A small network was trained on invented records. Each row is its activation on one of them, seen along a few directions.
Here are examples, each followed by its value of one field, F.
The largest differences between rows may come from other fields.
(in the rows, 500 means zero)
Random noise pushes rows far along 16 fixed directions. That doesn't count. These rows show it; they differ only by the noise:
[422,505,648,490,253,574,474,575,669,760,530,462,514,497,628,372,498,381,349,243,542,419,626,481,601,594,81,603,523,578]
[283,706,704,551,625,345,727,526,537,297,612,723,423,526,715,386,502,443,745,586,448,432,410,380,632,459,666,453,692,496]
[532,669,581,772,440,546,567,561,611,569,643,606,471,579,545,370,527,339,554,594,604,381,703,384,649,415,655,540,473,638]
[200,672,748,740,409,389,591,525,618,631,488,333,383,666,541,635,349,566,600,443,469,796,777,314,378,260,626,434,620,280]
[894,351,433,489,426,506,148,456,681,517,466,401,315,370,438,542,317,697,326,622,596,528,526,464,641,521,304,688,403,442]
[356,433,266,305,587,436,363,411,300,281,425,436,720,386,494,635,328,560,475,537,268,616,677,437,500,520,480,229,185,521]
[352,386,635,440,442,381,318,759,586,641,550,407,356,351,558,559,704,488,440,616,332,481,650,499,656,428,499,474,334,583]
[524,231,356,198,640,460,415,347,324,450,661,603,438,409,624,626,651,752,475,607,556,217,378,688,614,499,439,542,360,375]
[471,486,643,489,607,409,685,436,305,572,706,735,298,695,460,508,756,607,617,370,734,300,209,724,521,601,633,649,628,370]
[768,656,484,495,430,208,411,409,293,255,371,527,626,456,515,571,328,598,420,438,486,394,431,521,434,626,460,504,381,423]
[695,603,641,365,338,400,367,579,611,401,325,307,505,561,508,604,383,405,545,627,235,594,142,510,347,541,462,564,647,487]
[334,409,546,262,559,525,517,466,501,493,768,579,550,508,697,639,608,537,564,433,401,355,711,499,707,390,535,521,346,498]
[431,637,623,567,364,275,474,486,549,487,592,510,514,564,536,531,281,444,433,313,477,654,573,514,538,748,283,443,414,585]
[453,458,421,437,525,749,576,522,418,568,223,654,463,468,389,273,608,416,486,320,598,462,397,437,464,458,398,508,713,492]
[247,643,487,579,542,376,525,626,366,565,593,642,472,465,524,836,674,513,453,462,471,248,937,502,657,223,692,465,286,386]
[384,493,495,482,406,597,485,473,474,434,418,476,613,528,505,554,432,493,514,388,374,592,586,378,478,491,486,480,525,444]
[519,530,544,352,512,444,413,531,501,518,435,406,489,518,494,528,451,463,508,502,392,529,443,498,492,467,410,463,435,490]
[399,538,625,519,535,673,615,544,435,533,604,531,542,637,380,352,572,479,645,282,532,495,390,452,594,641,569,623,564,500]

[825,422,524,302,358,684,481,561,545,511,420,625,655,336,589,325,660,434,360,162,579,283,646,449,606,511,402,720,540,702]	f4
[536,542,690,627,285,126,374,625,474,564,496,444,493,471,636,599,627,452,349,505,389,457,607,574,442,556,471,438,330,553]	f1
[323,449,611,750,419,495,587,455,599,662,773,387,405,825,483,683,599,471,621,723,477,676,442,588,383,483,769,460,532,515]	f5
[214,635,595,505,684,337,474,632,524,671,552,465,235,639,269,617,471,377,526,464,451,632,270,641,581,657,249,418,438,477]	f3
[365,442,621,451,517,696,544,530,599,670,672,318,524,621,546,391,574,400,653,583,405,559,502,475,526,449,564,503,453,562]	f7
[633,513,424,361,736,461,447,429,360,414,617,663,469,559,374,550,520,498,530,450,541,450,504,546,674,506,546,486,257,509]	f8
[222,541,496,433,499,624,577,348,625,603,681,643,546,697,586,658,377,313,463,194,465,572,836,429,662,472,200,447,441,478]	f10
[577,400,444,456,341,598,397,446,544,400,233,610,534,519,515,538,502,296,451,444,331,656,559,372,432,437,457,421,577,550]	f6
[453,756,519,709,421,471,512,635,742,612,492,281,558,369,588,290,194,402,494,745,491,447,583,390,544,496,280,465,521,606]	f2
[363,396,448,431,378,471,618,555,573,659,372,600,372,341,534,410,569,513,370,388,635,680,478,639,311,539,401,427,806,669]	f9

Here are new rows. What is F for each?
[444,390,635,513,418,514,600,519,435,637,475,318,495,506,497,363,621,695,525,353,611,567,361,545,331,581,497,587,664,443]	f4
[379,602,378,471,441,505,611,464,658,446,540,543,553,424,680,544,312,464,474,655,503,459,435,550,452,517,391,454,703,604]	f3
[492,596,538,891,419,453,460,436,417,679,587,126,612,736,421,522,450,571,506,754,576,426,482,490,360,486,568,459,266,361]	f5
[462,453,543,460,640,273,472,417,477,354,731,482,454,447,603,485,381,623,631,714,450,549,526,519,581,558,620,387,326,527]	f2
[408,306,557,219,492,537,645,487,532,373,443,628,561,379,785,381,765,565,568,404,446,421,365,486,474,434,563,551,771,549]	f1
[447,624,470,613,513,628,595,564,445,362,336,739,585,512,400,385,512,296,519,319,453,456,482,337,576,578,472,515,591,544]	f2
[649,378,557,366,437,643,414,512,497,382,548,394,562,543,436,538,535,528,634,583,320,550,250,536,452,589,688,642,586,493]	f3
[213,557,455,450,685,659,567,620,524,462,606,447,569,480,421,478,479,462,656,565,370,492,396,459,660,598,474,481,506,546]	f4
[449,551,413,412,475,494,546,284,468,402,756,545,696,709,488,648,229,368,542,329,427,759,635,584,445,725,458,325,320,691]	f4
[506,623,678,229,583,445,517,617,553,655,510,432,575,599,637,453,658,218,523,369,353,384,690,439,563,208,440,438,303,642]	f3
